Each row below holds a small network's activations on one input, seen along a few directions.
Each table varies a few parts of the input and shows all the possible inputs, shuffled.
Descriptions start from the smaller parts, as in this example, which fits no table here: values(2) and (point or ring(11) or (line(6) and ring(8))).
Shared parts are said once, and a part with two or three values counts as separate values.

Rows:
row 1: [-14,-5,-32,-20,14,-16,13,-24,6,12,5,36,-6,18]
row 2: [0,44,5,4,-20,1,10,17,11,-24,-4,-2,34,-2]
row 3: [43,-43,-1,30,82,-42,-34,21,-36,53,-13,-4,-20,-15]
row 4: [65,32,-27,52,70,-25,-9,15,-42,29,-39,-13,8,1]
row 5: [-14,-7,-33,-16,13,-2,14,-27,1,8,-1,33,-15,15]
row 6: [-21,-37,34,-12,-24,10,-17,-19,3,-2,5,-18,-12,-18]
row 7: [-19,-25,14,-23,9,-12,-9,-8,7,23,32,30,-5,23]
row 8: [-21,-34,32,-18,-24,9,-16,-14,1,2,9,-13,-5,-13]
row 9: [1,32,-3,1,-19,25,19,11,2,-33,-19,-15,15,-8]
row 10: [-5,-4,11,11,-34,22,5,20,13,-28,8,-30,0,-14]
row 11: [1,28,-3,4,-22,28,16,3,7,-32,-28,-20,9,-8]
row 12: [64,32,-9,55,59,-19,-14,50,-23,19,-47,-41,19,-41]
row 13: [-22,-11,-27,-12,18,6,13,-40,0,3,-11,20,-19,21]
row 14: [-21,-36,10,-24,4,1,-4,-16,-8,3,8,18,-27,16]
row 15: [-17,-6,-26,-19,16,-7,23,-25,1,16,3,31,-6,22]
row 16: [-5,40,7,6,-20,13,16,16,6,-26,-11,-7,26,-4]
row 17: [-6,-4,14,15,-34,26,6,16,14,-25,4,-36,-9,-14]
row 18: [0,39,4,3,-21,5,18,18,5,-31,-7,-6,27,-8]
row 19: [3,39,-15,-2,-5,5,21,-12,-8,-20,-5,17,9,24]
row 20: [4,32,-2,7,-24,18,17,13,4,-35,-19,-4,18,-13]
row 21: [7,35,-20,-1,-4,14,16,-17,1,-19,-13,17,1,20]
row 22: [58,-6,1,67,41,-23,-32,58,-20,21,-15,-58,8,-44]
row 23: [7,39,-16,-3,-1,3,16,-13,6,-11,-1,20,13,26]
row 24: [-17,5,-25,-18,20,-16,10,-21,9,20,18,36,1,23]
row 25: [4,27,-19,2,-6,23,24,-23,-8,-21,-25,10,-6,24]
row 26: [-19,-34,10,-21,1,1,-7,-17,-3,16,15,22,-20,23]
row 27: [-8,6,14,9,-40,9,-3,28,16,-21,13,-24,3,-14]
row 28: [-4,11,14,8,-35,2,-2,31,19,-18,29,-20,13,-13]
row 29: [-12,-22,30,-17,-25,-10,-20,1,6,9,36,3,11,-16]
row 30: [-20,-7,-27,-17,12,2,21,-30,-7,12,-8,25,-19,25]
row 31: [45,-32,18,33,49,-33,-53,31,-33,48,-8,-37,-5,-51]
row 32: [-16,-35,6,-28,4,-7,-11,-13,7,15,17,23,-13,18]
row 33: [9,31,-21,-7,-2,18,26,-18,-4,-19,-14,7,-3,23]
row 34: [-21,-41,10,-21,8,8,-9,-26,5,8,4,11,-28,17]
row 35: [-4,5,13,8,-35,6,-7,26,29,-16,16,-23,7,-15]
row 36: [-14,-30,29,-18,-29,5,-14,-6,3,9,15,-7,-10,-20]
row 37: [-15,-35,11,-24,7,-15,-3,-11,4,13,24,27,-12,16]
row 38: [-12,-30,25,-21,-28,-7,-23,-2,12,6,23,0,3,-22]
row 39: [36,-10,-34,38,92,-42,-11,3,-35,53,-30,4,-11,-8]
row 40: [8,42,-18,-6,-1,-3,10,-12,7,-13,2,22,19,26]
row 41: [-19,-24,32,-18,-28,2,-16,-3,1,13,23,-5,2,-12]
row 42: [-7,-1,15,13,-36,18,-2,18,20,-19,8,-27,3,-11]
Changing only one part turns row 3 into row 12. The same change can be made to row 14. Which row results?
Answer: row 9
Describe the family of inputs behind these rows.
Answer: ring(6) and (point or line(6))
Change only the ring(6) part in row 41. List by row number the other rows that result.
Answer: row 15, row 16, row 19, row 27, row 32
Change only the ring(6) part in row 26. List by row number the other rows that result.
Answer: row 5, row 20, row 21, row 36, row 42

Rows:
row 43: [-12,-9,0,-13,5,-6,5,-12,0,3,12,23,-1,22]
row 44: [-7,3,19,-9,-31,3,-13,12,12,-13,14,-6,12,-13]
row 45: [-14,-4,11,-16,-16,-14,-13,3,13,4,20,7,9,-3]
row 46: [-9,34,0,5,-31,29,23,-2,7,-41,-23,-14,10,-7]
row 47: [-23,-41,3,-23,4,6,-1,-23,-1,17,9,13,-26,10]
row 48: [-21,-27,-2,-21,9,3,1,-31,-9,6,-4,19,-21,19]
row 49: [54,-29,-12,52,100,-37,-32,15,-52,62,-38,-19,-27,-26]
row 50: [-8,11,-4,-14,-11,-11,4,-4,6,-4,4,15,12,12]
row 51: [-9,20,-19,-12,-4,0,17,-7,12,-7,0,21,7,17]
row 52: [-14,-3,-17,-13,2,-1,7,-20,0,6,11,24,-7,24]
row 53: [-2,7,18,-7,-28,10,2,11,12,-10,12,-4,12,-5]
row 54: [-14,2,21,2,-44,21,-2,17,17,-30,5,-30,3,-21]
row 55: [-25,-44,16,-19,6,2,-14,-19,3,14,15,11,-25,9]
row 56: [-7,3,0,-14,-14,-13,0,-8,12,1,13,12,9,3]
row 57: [-19,-15,-8,-17,19,13,14,-35,-4,3,-8,24,-22,26]
row 58: [-13,4,-11,-12,12,1,16,-21,2,0,4,29,-2,24]
row 59: [68,13,-20,54,80,-46,-25,50,-32,48,-20,-28,8,-28]
row 60: [-7,10,10,4,-42,23,11,6,16,-34,-2,-25,4,-15]
row 61: [-1,27,-3,-4,-26,12,6,-4,4,-18,-3,3,12,5]
row 62: [-11,7,16,1,-43,26,10,13,13,-28,0,-28,5,-18]
row 63: [81,21,-3,62,70,-26,-26,56,-32,31,-28,-43,18,-37]
row 64: [-6,27,7,10,-36,30,16,0,8,-34,-11,-20,5,0]
row 65: [-17,-22,0,-19,-2,-5,1,-9,4,14,21,18,-5,8]
row 66: [-19,-38,-3,-20,5,3,0,-30,2,10,8,15,-27,13]
row 67: [-20,-19,-10,-18,9,8,3,-40,-9,9,-4,20,-24,22]
row 68: [-8,19,-11,-10,-12,-5,6,-13,5,-1,4,16,8,15]
row 69: [60,-9,-21,54,93,-47,-27,37,-42,55,-17,-16,-7,-23]
row 70: [-2,32,-6,-6,-18,14,15,-3,6,-24,-11,9,15,3]
row 71: [-13,-19,-5,-16,-1,-8,1,-16,7,7,20,20,-6,11]
row 72: [1,8,4,-7,-30,7,3,6,15,-16,10,-2,10,-5]
row 73: [75,21,2,77,59,-8,-19,56,-31,13,-43,-71,16,-49]
row 74: [-11,-3,1,-16,-16,-7,2,4,14,7,18,9,6,3]
row 75: [-19,-25,14,-15,0,-10,-12,-5,8,11,27,16,-4,8]
row 76: [-8,21,11,4,-39,22,12,6,5,-38,-15,-21,10,-8]
row 77: [-1,16,0,-6,-27,9,7,10,9,-21,1,2,12,5]
Changing only one part turns row 48 into row 77. The same change can be made to row 67. Which row results?
Answer: row 61
Describe the family of inputs behind these rows.
Answer: line(5) and (point or line(6))
Change only the line(5) part in row 75. List by row number the other rows that result.
Answer: row 44, row 45, row 54, row 55

Rows:
row 78: [-56,-7,26,-41,-103,43,46,-22,55,-47,20,24,-7,64]
row 79: [3,-2,-52,4,23,-33,30,-13,-3,13,-41,-12,-7,27]
row 80: [19,25,-38,45,-3,6,4,7,-9,-1,-35,-6,-6,40]
row 81: [12,-13,10,36,11,-10,-29,52,4,-4,36,-3,11,4]
row 82: [-2,-28,0,-8,61,34,-23,-30,-42,-1,-29,13,-7,-3]
row 83: [35,15,17,12,-1,18,30,22,-38,-28,-51,-33,0,-39]
row 84: [-7,-32,-28,20,41,31,18,0,-8,11,-26,-4,-20,-20]
row 85: [22,-20,28,46,2,12,-19,25,7,-1,14,-25,-46,-21]
row 86: [23,12,-23,-11,43,-43,36,11,24,29,22,13,0,5]
row 87: [34,61,-4,19,-3,1,-9,33,17,19,-10,19,50,-34]
row 88: [26,39,-24,14,18,4,-19,34,14,15,16,-1,12,36]
row 89: [30,-25,4,33,10,39,25,19,-12,-4,-48,-18,-15,17]
row 90: [14,13,18,25,-24,-23,-23,30,-2,27,13,-33,61,-41]
row 91: [32,53,-25,31,-11,-6,8,13,-24,-29,-47,-1,19,-25]
row 92: [-17,-16,28,2,30,-36,-36,-8,-17,50,33,19,17,-3]
row 93: [7,-40,30,-8,25,-15,-40,-44,-20,40,12,-26,-20,-16]
row 94: [-73,-2,31,-88,-63,17,22,-70,5,-47,50,54,-29,41]
row 95: [31,5,3,-30,38,-34,-4,-16,-4,44,-6,46,21,25]
row 96: [14,6,-12,-10,61,-30,5,-49,-26,-12,-24,16,3,27]
row 97: [13,-53,-6,7,20,-19,-7,-4,5,15,21,-36,-35,-38]
row 98: [-78,49,18,-62,-105,46,7,-20,29,-69,25,-2,19,7]
row 99: [-10,-29,-6,18,25,-39,-3,31,8,26,41,9,2,-25]
row 100: [-90,-20,-20,-70,-61,35,21,-34,55,-51,39,30,-11,30]
row 101: [17,8,23,17,-33,4,-41,33,-18,2,-27,-44,-12,-56]
Describe the family of inputs behind these rows.
Answer: line(4) and (point or ring(5))
Changing only the line(4) part turns row 84 into row 83. The same change can be made to row 97. Which row results?
Answer: row 101
Start at row 91 and move only the line(4) part, one step at a time. The first step leads to row 80. Which rows follow, in order?
Answer: row 79, row 96
Which other rows agree with row 89 in the line(4) part? List them by row number.
Answer: row 78, row 80, row 81, row 85, row 88

Rows:
row 102: [-46,0,65,-55,-97,24,6,16,44,-15,58,-10,42,-26]
row 103: [72,-17,31,64,43,-72,-57,45,-12,48,24,-53,21,-35]
row 104: [-37,68,9,-63,-80,20,43,11,43,-15,42,34,63,7]
row 105: [52,74,-35,67,41,-77,-50,78,-48,56,0,-1,9,8]
row 106: [-48,-114,20,-49,41,-35,-21,-100,-8,56,43,49,-47,31]
row 107: [11,-29,-5,1,-22,75,-8,13,-3,-16,-32,-42,-42,-42]
row 108: [28,-27,12,29,43,-5,-28,18,-34,2,-54,-47,-11,-73]
row 109: [-27,-55,-54,-69,63,-25,7,-73,-4,44,18,112,-36,59]
row 110: [40,50,6,58,69,-28,18,-18,-44,-8,-66,-23,26,14]
row 111: [-30,44,-15,15,-42,17,56,-17,32,-65,4,3,15,52]
row 112: [-34,-31,27,7,-52,34,8,16,42,-71,12,-26,-18,14]
row 113: [19,38,-62,-4,-5,72,25,11,-7,-18,-48,2,-22,-9]
Changing only one part turns row 107 into row 113. The same change can be made to row 103. Which row results?
Answer: row 105
Describe the family of inputs behind these rows.
Answer: values(2) and (point or line(5))

Rows:
row 114: [27,47,43,-10,-79,-16,-3,50,35,21,3,-68,56,-49]
row 115: [32,88,-12,8,-66,-50,18,19,24,-27,-16,-46,64,-8]
row 116: [-31,-56,15,-35,67,28,-1,-90,-53,44,-40,14,-28,41]
row 117: [-87,12,-23,-47,-17,-39,31,-33,30,-15,52,87,6,26]
row 118: [21,-48,-22,77,104,11,5,-4,-25,31,-16,-43,-59,-16]
row 119: [41,-17,45,47,19,-4,-24,81,-60,-7,-37,-45,-2,-72]
row 120: [36,69,4,35,41,-61,-3,85,-31,15,-40,-10,65,3]
row 121: [-24,2,62,-38,-98,23,-7,37,66,-13,64,-5,31,33]
row 122: [-44,-36,33,-7,-98,72,-28,9,33,-65,42,-23,0,0]
row 123: [8,50,-25,-12,-76,63,51,-20,36,-92,21,37,-13,59]
row 124: [79,71,-48,38,57,6,-6,42,-25,-29,-78,2,25,-9]
row 125: [-5,8,-37,-25,48,6,24,-75,-53,60,-23,85,-36,66]
row 126: [-27,16,-9,-9,48,-55,-17,-66,-41,60,34,90,2,51]
row 127: [-72,-56,8,-44,-11,25,47,-72,27,-53,-15,34,-56,6]
row 128: [11,-41,29,-58,37,-48,-72,-59,-7,76,39,51,-2,20]
row 129: [-69,-49,19,-97,-29,-15,-7,-8,54,24,53,46,18,-2]
row 130: [60,0,-87,47,80,-32,-2,11,4,55,-39,-11,-40,44]
row 131: [15,-7,18,3,-83,31,-3,33,-5,-21,-28,-96,38,-72]
row 132: [19,6,-53,55,82,-80,-23,36,1,74,19,-10,8,32]
row 133: [-36,49,-7,-19,-64,24,10,6,44,-66,66,25,58,53]
row 134: [-86,-89,21,-60,-51,7,15,-19,9,-9,22,28,-45,-18]
row 135: [50,-93,-13,49,55,-42,-40,26,-24,38,13,-50,-62,-37]
row 136: [-43,2,39,21,-62,98,40,-26,27,-92,16,-8,-21,20]
row 137: [43,-36,-2,43,78,-53,-45,43,7,81,62,-10,-22,-35]
row 138: [49,38,36,27,48,-24,-65,81,-7,16,3,-17,47,-65]
row 139: [34,32,19,39,-51,42,45,-20,4,-66,-57,-75,6,-54]
row 140: [-32,-64,31,-10,23,-10,-53,-65,-60,53,20,35,-65,-3]
row 141: [-49,4,-67,-78,-13,15,36,-60,40,-36,-11,69,-23,45]
row 142: [41,92,-40,17,-56,39,72,10,-5,-32,-46,-27,29,-22]
row 143: [37,10,22,43,69,38,5,45,-46,-25,-85,-59,24,-37]
Changing only one part turns row 126 into row 116. The same change can be made to row 117. Which row results?
Answer: row 127
Describe the family of inputs behind these rows.
Answer: ring(5) and ring(6)
Change only the ring(5) part in row 133. List by row number the other rows that result.
Answer: row 121, row 122, row 123, row 136
Start at row 121 and move only the ring(6) part, one step at a time. The first step leads to row 129. Which rows follow, in order?
Answer: row 128, row 137, row 138, row 114
Change only the ring(6) part in row 131. List by row number the other rows that result.
Answer: row 119, row 122, row 134, row 135, row 140
